A small network was shown many inputs. Here are its activations along a few directions, one row for each input.
Each table varies a few parts of the input and shows all the possible inputs, shuffled.
Descriptions start from the smaller parts, as in this example, which fits no table here: one of 5 places around a ring, together with either a single point or one of 11 places around a ring or (one of 2 separate values, together with one of 6 places along a line).
Shared parts are said once, and a part with two or three values counts as separate values.
In the rows, zero is written as 128.

A family of inputs:
r1: [130 122 132 126 119 129 125 124 119 123 124 124 135 129 134]
r2: [134 123 128 132 139 122 133 129 119 112 129 136 132 117 139]
r3: [ 55 182  94 115 139 172 122 151 246 247 158 124  15 206  31]
r4: [126 135 136 137 145 130 135 115 110 104 132 137 133 129 127]
r5: [142 119 131 126 124 121 132 127 122 126 126 127 138 117 138]
r6: [128 131 131 134 146 128 136 115 113 100 132 133 136 121 131]
r7: [131 124 126 129 137 126 132 131 118 110 127 127 138 119 138]
r8: [137 120 129 126 123 126 128 125 120 121 122 124 139 119 139]
r9: [139 115 129 122 106 118 117 136 122 130 117 119 144 119 143]
r10: [143 115 131 124 104 116 119 132 123 138 118 123 144 115 142]
r11: [139 121 135 126 105 123 117 135 119 134 117 121 139 127 137]
r12: [132 131 130 134 143 123 140 112 116 110 131 138 141 118 131]
r13: [127 127 131 133 136 130 130 131 117 109 129 132 130 128 132]
Q: What is each input in this table made of?
A: either a single point or (one of 3 separate values, together with one of 4 places along a line)

A family of inputs:
r14: [ 94 145  81 137 148 178  89 163 176 155 111 123  65 132 118]
r15: [119 153 115 121 119 107 146 111 193 211 126 158 131 133  97]
r16: [ 94 133  72 128 109 164  73 195 201 191 122 102  34 132 106]
r17: [193  58 146 120  19  87  57 190  41 113  61  87 222  63 230]
r18: [144 132 189 147 163 108 161 104  46  29 181 133 129 137 115]
r19: [ 97 135 149 107  67 138 109 152 152 200 156  87  65 219  63]
r20: [218  72 171 116  48  85 110 116  56 103  73 103 236  65 216]
r21: [120 117 102 116  75 101 141 134 230 244 150 138 102 138  79]
r22: [112 142  94 154 211 188 148 117 123  83 103 138 105 105 152]
r23: [126 124 127 109 175  72 163  89 131  69 162 178 174  83 151]
r24: [108 105 103 170 197 139 129 141  91  27 138 171 111  75 172]
r25: [ 98 163 162 113 114 154 122 114 125 169 135  97  98 214  78]
r26: [139 156 113 122 174 117 178  78 147 119 130 169 176 113 117]
r27: [132 157 167 131 174 154 168  88  80  79 143 107 144 183  96]
Q: What is each input in this table made of?
A: either one of 2 separate values or (one of 3 separate values, together with one of 4 places along a line)
Q: What sort of input is r20?
A: one of 2 separate values
Q: Change only the place on the line of 4 in r19. List by row number the other rows that result.
A: r18, r25, r27

A family of inputs:
r28: [112 139 120 135 154 133 134 122 139 116 140 141 112 129 116]
r29: [115 129 118 137 158 138 134 129 137 112 138 143 110 123 127]
r30: [131 117 108 126 112 128 110 147 149 154 109 127 124 110 144]
r31: [129 124 120 121 103 124 111 142 140 150 119 120 121 130 130]
r32: [110 145 124 135 155 139 137 122 140 127 141 137 107 140 108]
r33: [113 148 135 128 150 139 143 117 135 128 146 130 109 153 101]
r34: [182  88 156 128  94  94 120 119  51  70 100 119 205  83 193]
r35: [168 103 150 143 141 107 144  99  46  34 117 135 198  83 179]
r36: [127 130 136 117  99 133 120 136 140 164 127 112 120 150 113]
r37: [128 117 116 124 112 125 112 149 145 152 118 122 125 117 138]
r38: [112 135 102 137 160 139 129 128 146 118 128 142 113 112 130]
r39: [110 152 141 125 147 137 151 112 136 135 151 133 110 166  91]
r40: [128 129 126 122 107 129 116 140 144 162 123 117 118 137 119]
r41: [127 136 141 114 100 126 130 130 145 171 134 114 120 162 102]
Q: The inputs of r32 and r40 match in every part but one. If r35 is changed in the same way as r32 into r40, which row does it become?
A: r34
Q: What is each input in this table made of?
A: one of 2 separate values, together with either a single point or one of 6 places along a line
Q: Change only the choice among 2 separate values in r41. List by row number the other rows that result.
A: r39

A family of inputs:
r42: [136 139 157 127 130 119 147 103 101 111 145 126 143 146 112]
r43: [142 110 131 125 113 117 126 131 119 123 121 126 148 111 146]
r44: [155 116 158 111  62 109 115 129 110 156 116 101 161 140 130]
r45: [152  94 110 123  83 116  92 154 120 131  91 120 156  84 179]
r46: [ 61 170 102 135 185 169 134 137 192 149 165 144  31 179  65]
r47: [ 77 159 102 123 148 161 121 153 198 180 153 131  41 175  72]
r48: [122 149 153 137 166 126 163  91  97  80 161 139 133 151 102]
r49: [ 69 177  95 134 189 162 152 111 201 166 155 156  61 168  63]
r50: [155  95 100 132  92 122  87 159 119 125  81 117 151  70 187]
r51: [122 142 142 141 173 122 160  99 105  74 152 155 135 131 117]
r52: [ 94 153 100 118 125 150 124 143 209 221 135 123  76 161  79]
r53: [124 146 150 135 170 122 161  93  97  77 153 146 138 141 113]
r54: [136 136 159 127 128 139 149 104  96 110 137 115 139 160 111]
r55: [143 106 112 133 120 124 110 142 117 109 106 130 145  86 168]
r56: [156 110 153 111  70 103 111 134 111 154 114 103 159 132 140]
r57: [142 107 121 130 117 113 120 135 117 116 116 131 148  96 156]
r58: [155 107 146 116  73 101 109 139 116 153 112 115 158 125 147]
r59: [135 130 146 132 138 116 143 113 110 108 139 140 143 129 128]
r60: [155  99 133 116  77 106 108 145 124 151 106 112 158 110 159]
r61: [156 114 163 109  61 127 116 131 103 159 107  90 158 154 131]
r62: [148 107 103 141 129 129 103 147 113 104  95 128 142  75 179]
r63: [122 153 160 137 165 146 163  88  87  80 146 134 136 165 104]
r64: [150  95 121 120  78 105  99 148 120 141 101 120 159  96 169]
r65: [148 120 146 125 110 110 130 126 114 128 128 126 149 125 136]
r66: [139 131 150 126 135 115 145 109 106 109 142 126 142 135 124]
r67: [131 116 120 135 146 117 135 124 116  97 128 141 142 100 150]
r68: [124 127 110 147 186 133 143 118 110  60 132 151 132  92 150]
r69: [ 86 150 104 117 118 157 106 165 199 202 144 117  47 171  78]
r70: [119 129 123 145 181 124 147 112 108  72 140 155 137 106 141]
r71: [136 117 103 147 157 135 116 135 111  86 105 141 138  80 173]
r72: [147 125 161 120 100 135 135 117  99 132 124 103 146 156 120]
r73: [123 130 102 156 192 145 131 124 107  55 117 154 131  82 160]
r74: [105 141 100 109  87 140 107 160 210 245 118 107  89 157  89]
r75: [119 134 130 139 180 127 156 106 108  73 146 153 136 121 130]
r76: [132 121 129 130 144 120 143 119 116 102 133 138 142 115 140]
r77: [ 83 162  98 124 155 154 138 129 208 198 146 135  68 163  72]
r78: [148 121 152 119 106 110 130 120 107 130 131 116 149 132 129]
r79: [ 97 137 107 109  81 146  88 183 201 228 130 101  61 169  89]
r80: [137 116 111 140 150 127 127 131 115  88 118 138 140  87 163]
r81: [142 130 158 121 100 118 130 114 103 135 131 117 151 144 119]
Q: What is each input in this table made of?
A: one of 4 places along a line, together with either one of 2 separate values or one of 8 places along a line
Q: The inputs of r76 and r43 match in every part but the place on the line of 4. If r71 is changed in the same way as r76 into r43, which row does it become?
A: r62
Q: The inputs of r65 and r58 match in every part but the place on the line of 4. If r81 is changed in the same way as r65 into r58, which row does it become?
A: r44
Q: Change only the choice among 2 separate values in r77. List by row number the other rows that result.
A: r47
